Each row below holds a small network's activations on one input, seen along a few directions.
Each table varies a few parts of the input and shows all the possible inputs, shuffled.
A made-up example of a description, with smaller parts first: line(6) and (point or line(11) or (values(3) and ring(5))).
Shared parts are said once, and a part with two or three values counts as separate values.
In the rows, zero is written as 128.

Other details of the inputs vary at random and push rows far along three fixed directions, the same in every table; ignore that.

Rows:
R1: [168 171  89 158 156 154 163 131 170 152 147 134 122]
R2: [107 149 200  99 132 123 130 199 116 114 120  61 103]
R3: [101 116  86 135  95 109  73 109  78 124 129  99 118]
R4: [108 158 191 103 130 130 136 193 126 116 121  71 108]
R5: [102 125  77 137 100 122  79 108  85 123 132  99 120]
R6: [128  76 165 110 123 125 133 105 134 115 113 180 148]
R7: [108 122 168 102 135 123 152 167 114 120 118  75  99]
R8: [155 181  85 157 159 145 168 121 165 151 145 152 128]
R9: [106 129 105 137  96 106  45 117  96 127 128 116 146]
R10: [117 132 160 105 121 116 151 163 121 117 119  77 104]
R11: [117 126 178  99 124 120 166 172 124 110 118  75 110]
R12: [137  83 135 125 122 127 129  91 146 118 127 194 155]
R13: [116 121  86 140  93 112  77 119  88 108 140  83 122]
R14: [132 154 172 123 142 132 169 172 121 123 108  77 119]
R15: [119 143  84 156 116 126  84 109  77 123 125 107 140]
R16: [129  75 157 115 127 120 130 103 135 123 117 182 142]
R17: [116 141  87 159 100 112  70 106  66 124 120  98 139]
R18: [139 138 182 118 141 135 166 173 121 124 108  79 123]
R19: [140 154  97 135 139 143 164 131 169 132 151 126 112]
R20: [124  74 165 108 131 124 139 104 136 127 111 191 144]
R21: [100 114 101 128  97 118  86 109  83 122 124 108 126]
R22: [129 102 172 118 128 125 106 118 143 126 123 195 151]
R23: [123 128 156 110 129 126 159 160 132 111 128  87 113]
R24: [106 120  71 135 107 122  78 104  88 128 134 118 121]
R25: [155  88 162 136 139 129 134 102 133 131 107 192 161]
R26: [122  83 142 112 132 124 131 104 129 132 120 188 139]
R27: [105 124  77 137 102 115  82 109  88 131 136 107 118]
R28: [131  91 188 100 139 122 111 113 144 135 118 189 152]
R29: [147 166  70 145 150 149 163 124 184 147 161 138 102]
R30: [142  81 182 129 152 131 139 109 125 123 106 190 160]
R31: [147  95 159 134 132 135 131 102 126 128 105 182 164]
R32: [117 120  79 143  85 106  72 110  86 113 141  93 126]
R33: [129 132  93 156  95 117  73 109  75 127 118  99 142]
R34: [143  91 159 135 123 124 118 104 113 127 102 172 162]
R35: [129  80 152 115 123 122 131 100 137 124 116 185 144]
R36: [109 120  72 142  99 119  71 103  89 124 136 106 119]
R37: [126 139  93 158 112 127  86 114  85 123 121 103 140]
R38: [112  79 157 103 130 128 130 116 115 121 111 167 141]
R39: [115 125  71 142  87 109  72 103  91 118 134 105 127]
R40: [142  92 169 133 133 124 131 109 121 125 101 178 161]
R41: [129 109 175 115 126 127 112 119 147 126 121 194 152]
R42: [137 105 157 109 136 128 108  96 153 141 125 206 157]
R43: [114 117  79 142  89 105  71 109  86 114 136  95 125]
R44: [135  75 163 112 121 124 139 109 139 110 122 180 156]
R45: [149 167  83 139 146 140 170 131 184 146 157 134 102]
R46: [156 184  80 160 162 143 166 124 163 153 149 142 120]
R47: [148 158  79 142 143 143 160 129 176 137 158 131 107]
R48: [126 127  68 146  91 114  84 100 107 119 145 118 132]
R49: [124 145 181 115 146 128 167 168 110 120 107  88 125]
R50: [123  70 164 111 127 127 129 106 129 116 113 178 146]
R51: [126 128 151 113 130 122 152 163 130 112 130  81 106]
R52: [143  91 160 135 130 134 122 106 116 124 104 169 161]
R53: [127 149 172 125 143 120 157 170 107 125 112  73 114]
R54: [129 148 164 124 154 128 159 168 112 122 116  82 117]
R55: [124 127  66 148 100 116  85 100 111 124 144 121 125]
R56: [129  80 152 116 130 123 133 103 139 129 120 186 140]
R57: [141 197  82 148 141 155 139 132 190 150 164 154 120]
R58: [106 155 188  89 129 124 127 177 116 125 118  63 113]
R59: [136 140 170 124 142 130 153 172 112 124 111  72 117]
R60: [143 100 157 112 152 139 115 100 166 142 131 212 154]
R61: [150 165  75 142 135 135 161 125 177 140 158 132 111]
R62: [107 135 151  99 130 121 156 166 114 128 119  84 103]
R63: [108 113  98 132  95 118  83 103  91 117 126 113 130]
R64: [138 130 191 117 138 123 161 172 115 125 106  84 122]
R65: [140 170  68 134 152 155 175 120 182 155 156 158 110]
R66: [123  71 159 113 127 130 128  99 131 121 114 187 147]
R67: [131 135  86 163 117 126  83 111  90 127 125 110 137]
R68: [144 167  78 138 147 152 175 120 187 149 156 151 111]
R69: [127 134 146 113 136 134 164 151 146 122 130 104 109]
R70: [144 183  84 145 150 137 132 137 188 156 162 139 120]
R71: [117 137 157 104 129 121 162 164 128 126 122  84 102]
R72: [109 144 199  99 137 123 142 190 136 122 116  78 124]
R73: [155 190  80 161 158 154 171 126 169 151 148 138 124]
R74: [107 117  86 136  94 112  68 114  79 112 131  85 118]
R75: [123  82 153 110 134 133 142 101 138 129 118 193 147]
R76: [141 165  72 139 148 147 168 117 180 157 157 156 109]
R77: [148 181  77 149 159 147 133 136 196 154 165 147 122]
R78: [101 138  90 131  94 118  29 105  76 126 133  97 137]
R79: [147 162  77 143 134 143 159 128 172 132 161 124 114]
R80: [102 139 208  94 134 119 132 199 117 114 112  54 118]
R81: [137 153 174 125 147 125 171 175 125 128 111  76 112]
R82: [149  88 179 126 136 136 144 113 132 127 104 181 165]
R83: [133 160  66 143 146 146 148 121 163 150 158 134 103]
R84: [157 183  81 163 163 156 170 123 171 150 149 144 124]
R85: [102 128 160 102 130 126 151 166 109 121 119  74 103]
Each input here is: ring(5) and (values(3) or line(5) or line(9)).
The inputs of R36 and R56 match in every part but the ring(5) part. If R30 is changed in the same way as R36 into R56, which row does it become?
Answer: R53
The inputs of R54 and R49 match in every part but the ring(5) part. If R1 is changed in the same way as R54 into R49, which row does it become?
Answer: R82
Change only the line(9) part in R79. List by row number the other rows that result.
Answer: R5, R19, R23, R38, R50, R66, R69, R85
Change only the line(5) part in R37. List by row number the other rows that result.
Answer: R15, R18, R52, R84
Change only the values(3) part in R4. List by row number the other rows that result.
Answer: R78, R80

Rows:
R86: [124 142  79 148 119 125 109 133 104 125 140  80 109]
R87: [146 110 182 112 135 133 174 147 157 119 117 137 131]
R88: [133 176  76 150 124 138 120 131 160 136 159 120 116]
R89: [127 115 151 114 124 114 127 132 115 124 119 119 124]
R90: [129 121 103 128 132 141 130  91 150 139 133 184 144]
R91: [113 115 178 104 120 103 133 161  95 113 110  80 115]
R92: [125  86  98 140 114 126 101  62 120 123 124 213 160]
R93: [124 196  72 138 141 147 154 142 164 148 156 110  98]
R94: [110  99 110 137 107 110  76 112  74 110 124 107 132]
R95: [120  92  86 142  95 125  80  68  94 127 121 168 151]
R96: [129  95 124 127 136 137 137  87 155 133 126 218 157]
R97: [156 193  76 162 155 162 164 118 158 159 144 158 133]
R98: [147  78 179 114 154 138 170 125 156 128 116 178 139]
R99: [121 119 127 132 102 111 101 126 102 106 127 106 134]
R100: [106 108 115 126  96 105  64 112  76 124 120 105 136]
R101: [128 176  78 167 131 132  89 137  83 135 130  61 120]
R102: [130 116 159 110 141 136 173 127 147 128 120 153 128]
R103: [123 119  93 137 114 116  88 102 117 134 133 149 138]
R104: [145 116 165 116 136 132 162 133 158 121 128 148 136]
R105: [142 110 181 116 136 129 176 150 157 117 120 139 132]
R106: [108 107 175 104 133 117 128 165 100 111 114  83 120]
R107: [134 162  95 134 120 124 132 143 124 140 137  77 100]
R108: [136 189  72 142 155 147 147 150 168 146 161 103  94]
R109: [133 148 156 111 134 133 159 162 153 126 132  96 120]
R110: [128 137 151 113 152 137 161 162 145 131 132  97 111]
R111: [127 109  99 136 129 135  87  95 128 133 136 168 137]
R112: [153 108 109 166 116 133  74  71 117 125 116 203 186]
R113: [120 173 102 133 113 130 110 150 129 128 145  74 109]
R114: [128 128 177 104 147 126 159 157 152 134 125 137 116]
R115: [148 167  98 142 143 143 162 133 188 140 157 141 124]
R116: [ 99 110 173 101 106 106  88 151  78 117 108  83 120]
R117: [135 172 101 162 133 123 107 125 111 147 126 103 133]
R118: [121 123 164 103 143 142 157 132 153 134 121 158 126]
R119: [ 97  99 163 110  99 109 116 143  68 106  99  82 123]
R120: [139 106 161 118 154 135 163 132 150 126 127 148 127]
R121: [121  88 180 110 118 107 131 140 102 116 104 120 130]
Describe the family of inputs behind these rows.
Answer: values(4) and (point or (values(2) and line(4)))
The inputs of R102 and R104 match in every part but the values(4) part. If R95 is changed in the same way as R102 into R104, which row does it become?
Answer: R87
Change only the line(4) part in R114. List by row number the other rows that result.
Answer: R91, R103, R121
Change only the values(4) part in R88. List by row number the other rows that result.
Answer: R93, R108, R114

Rows:
R122: [114 192 117 120 135 130 150 182 129 136 141  39  81]
R123: [119  58 171 113 111 110 105 110  91 109 103 149 148]
R124: [142 165  69 174 129 137  92  99 112 148 134 136 144]
R125: [125 157  56 151 117 136  96 108 133 133 154 126 121]
R126: [100 111 172 104 102 107 106 152  87 108 108  81 122]
R127: [142 156 102 134 148 148 177 139 170 138 147 126 109]
R128: [141 123  97 140 132 132 116 100 154 138 144 174 136]
R129: [145 108 161 114 163 142 181 121 183 140 128 203 137]
R130: [131 109 173 106 147 136 173 143 151 120 121 143 126]
R131: [110 133 111 128 102 114 107 133  94 117 125  81 117]
R132: [ 97  83 189  97  95 102  85 139  74 103  99 101 140]
R133: [ 99 111 162 106 111 109 112 150  74 112 107  71 116]
R134: [130  99 118 129 129 130 101  87 141 137 130 201 152]
R135: [139 133 157 113 150 131 181 156 157 130 131 117 110]
R136: [142 123  93 142 132 130 123 102 151 136 144 168 134]
R137: [132 155  62 149 118 129  93 110 137 140 154 125 122]
R138: [144 129  88 170 118 124  71  92  97 133 122 146 158]
R139: [116 146 138 115 115 120 147 162 108 120 125  60 102]
R140: [120 175  88 134 124 135 120 150 134 132 150  76 103]
R141: [145 106 162 115 159 145 182 125 186 132 131 196 138]
R142: [139 179 135 117 152 141 202 172 181 140 145  98  96]
R143: [138 137  80 170 118 134  74  90  99 129 128 147 159]
R144: [115  62 171 109 117 116 111 106  93 114  99 162 149]
R145: [147 121 201 123 149 133 165 144 136 127 101 149 151]
The inputs of R142 and R141 match in every part but one. If R132 is changed in the same way as R142 into R141, which row does it become?
Answer: R140
Describe the family of inputs behind these rows.
Answer: values(4) and (point or line(5))
Change only the values(4) part in R127. List by row number the other rows that result.
Answer: R123, R139, R144
Start at R144 and move only the line(5) part, one step at a time. The first step leads to R133. Which rows follow, in order?
Answer: R129, R122, R134
Change only the line(5) part in R123. List by row number the other rows that result.
Answer: R128, R135, R136, R137
